These are the activations of a small neural network, seen along a few directions. Each row is one input.
Each table varies a few parts of the input and shows all the possible inputs, shuffled.
Descriptions start from the smaller parts, as in this example, which fits no table here: one of 4 places along a line, together with either a single point or one of 11 places along a line or (one of 3 separate values, together with one of 5 places around a ring).
Shared parts are said once, and a part with two or three values counts as separate values.
In the rows, zero is written as 128.

Other details of the inputs vary at random and push rows far along two fixed directions, the same in every table; ignore that.

A family of inputs:
R1: [165 101  68 160 140 114 105 183 160 168 137]
R2: [158 179  81 143 162 122 121 178  74  75 136]
R3: [107  89 132 113 130 170 129  83 145 156 121]
R4: [166 148  88 123 134 109  92 163 174 154 143]
R5: [ 95 169 130 127 150 142 191  96  74  52 104]
R6: [134 105 148 112 133 133 158  73 152 166 121]
R7: [114  91 160 119 109 153 108  85 137 148 127]
R8: [140 194  77 150 145 103 137 180  96  61 118]
R9: [177 116  77 151 151 109 107 177 160 175 150]
R10: [121 104 142 104 141 165 131  77 144 162 134]
R11: [119 154 171 123 132 140 164 110  32  62 136]
R12: [ 92  96 169 114 105 136 126 106 144 158 108]
R13: [168 141 103 135 129  95  82 171 178 146 159]
R14: [103 116 178 107 108 130 137 102 157 157 111]
R15: [151 111 103 142 128 113  79 206 156 160 139]
R16: [ 98  99 157 123  99 137 115  83 149 144 119]
R17: [122 103 182 102 126 149 121 101 132 167 127]
R18: [132 121  63 148 133 115  98 178 179 152 136]
R19: [152 174  68 171 156  88 161 191 101  76 120]
R20: [152 119  77 138 128 129  80 171 157 155 135]
R21: [122 115 183  95 122 132 131  97 149 160 123]
R22: [127 106 169 110 120 150 110  80 137 154 139]
R23: [ 88 148 159 136 113 127 173 114  40  48 115]
R24: [100 167 168 129 115 122 182 111  56  49 119]
R25: [148 155  97 161 131 106 120 210  66  66 148]
R26: [120 116 143  97 137 149 143  74 161 155 129]
R27: [126 114 181  99 101 128 132  89 145 154 144]
R28: [109 120 166 116 102 133 126  80 163 144 122]
R29: [ 96 138 126 149 143 132 197  97  50  63  92]
R30: [137 129  72 143 118 112  85 173 170 153 128]
Each input here is: one of 5 places around a ring, together with one of 6 places along a line.
Changing only the place on the ring of 5 turns R30 into R4. The same change can be made to R23. Which row results?
> R27

A family of inputs:
R31: [174 164  64 131 130  84 115 175 195 164 142]
R32: [131 132 155  94 144 141 134  63 165 168 111]
R33: [109 144 162 127 129 132 160  82  22  70 115]
R34: [123 106 165 111  91 165 104  79 147 158 136]
R35: [145 140 111 130 135 110  73 213 166 165 166]
R36: [143 118  56 151 144 117  89 190 179 158 104]
R37: [ 87  92 143 128 129 151 134  78 155 161 117]
R38: [112  89 176  91 120 142 105  85 141 141 128]
R39: [166 127  81 149 155 106  96 175 189 144 159]
R40: [110 188 149 110 155 131 193  71  73  64  92]
R41: [148 160 103 129 151 104 126 187  57  40 137]
R42: [142 140 110 128 128 102  74 216 182 167 157]
R43: [130  77 163  82 109 148 112  91 140 160 137]
R44: [113 195 121 139 140 101 146 205  75  55 133]
R45: [127 170 110 136 140  90 134 185  75  31 121]
R46: [113 100 172 120 114 134 107  73 120 162 127]
R47: [138  89 145 108 137 164 147  66 142 158 149]
R48: [118 171  63 163 157 113 155 183  80  50  83]
R49: [ 88 135 133 136 150 159 185  85  43  68 114]
R50: [155 127  98 154 121  82  66 181 161 162 144]
R51: [130  92 149 109 136 157 142  65 152 156 145]
R52: [170 124 117 158 133  91  90 210 175 159 137]
R53: [128  88 191 124 120 141 122  99 153 178 122]
R54: [123 179 152 109 174 149 177  69  58  70 105]
R55: [142  81 182 115 112 149 138 100 136 183 128]
R56: [168 126 107 163 117  78  91 218 197 170 139]
R57: [113 103 144 116 112 135 165  64 168 143 137]
R58: [130 123  61 165 130  98 100 191 189 159 142]
R59: [101 106 169 122  93 116 120  74 141 161 116]
R60: [ 83  95 130 129  99 138 161  76 158 159 121]
R61: [140 125 147  88 139 151 139  60 151 175 123]
R62: [137 157  62 166 166 129 153 183  53  65 141]
R63: [140 146  94 131 102  87  99 221 185 163 162]
R64: [100 152 176 100 136 161 177 109  30  75 129]
R65: [118  97 181 124  88 122 156  98 161 166 115]
R66: [100 153 150 130 153 138 195  75  75  46 114]
R67: [136 192 112 161 135 122 117 177  74  36 127]
R68: [ 90  97 121 119 102 148 161  78 153 152  83]
R69: [157 117 101 126 129  90  62 198 183 144 146]
R70: [104 119 170 119  82 148 111  81 168 148 120]
R71: [153 130  83 155  95  69  91 184 164 159 149]
R72: [113 145 153 130 171 154 179  73  61  53 128]
R73: [130  90 158 113 103 139 116  76 114 177 135]
R74: [138  85 181 117 111 140 130 104 147 181 125]
R75: [140 116  66 165 149 116  87 186 171 163 154]
R76: [162 142  98 155 117 123  57 187 168 142 157]
R77: [101  89 132 119 136 169 130  78 141 160  89]
R78: [ 96 133 123 126 151 168 183  88  44  68  77]
R79: [105  91 163  91  85 120 131  88 162 145 123]
R80: [157 180  97 154 133 136 124 179  52  48 144]
R81: [147 156  51 156 166 137 150 187  54  66 103]
R82: [106 117 160 118  67 143 126  78 164 149 125]
R83: [179 197  74 132 180 119 155 167  62  71 135]
R84: [105 105 179  85 111 154 121 105 143 178 143]
What is each input in this table made of?
> one of 6 places along a line, together with either one of 4 places along a line or one of 5 separate values
Changing only the place on the line of 6 turns R82 into R70. The same change can be made to R68. Which row results?
> R48
Changing only the place on the line of 6 turns R64 into R35. The same change can be made to R47. Which row results?
> R72
Change only the place on the line of 4 in R60. List by row number the other rows that result.
> R31, R57, R68
Change only the place on the line of 4 in R32. List by row number the other rows that result.
> R36, R37, R39
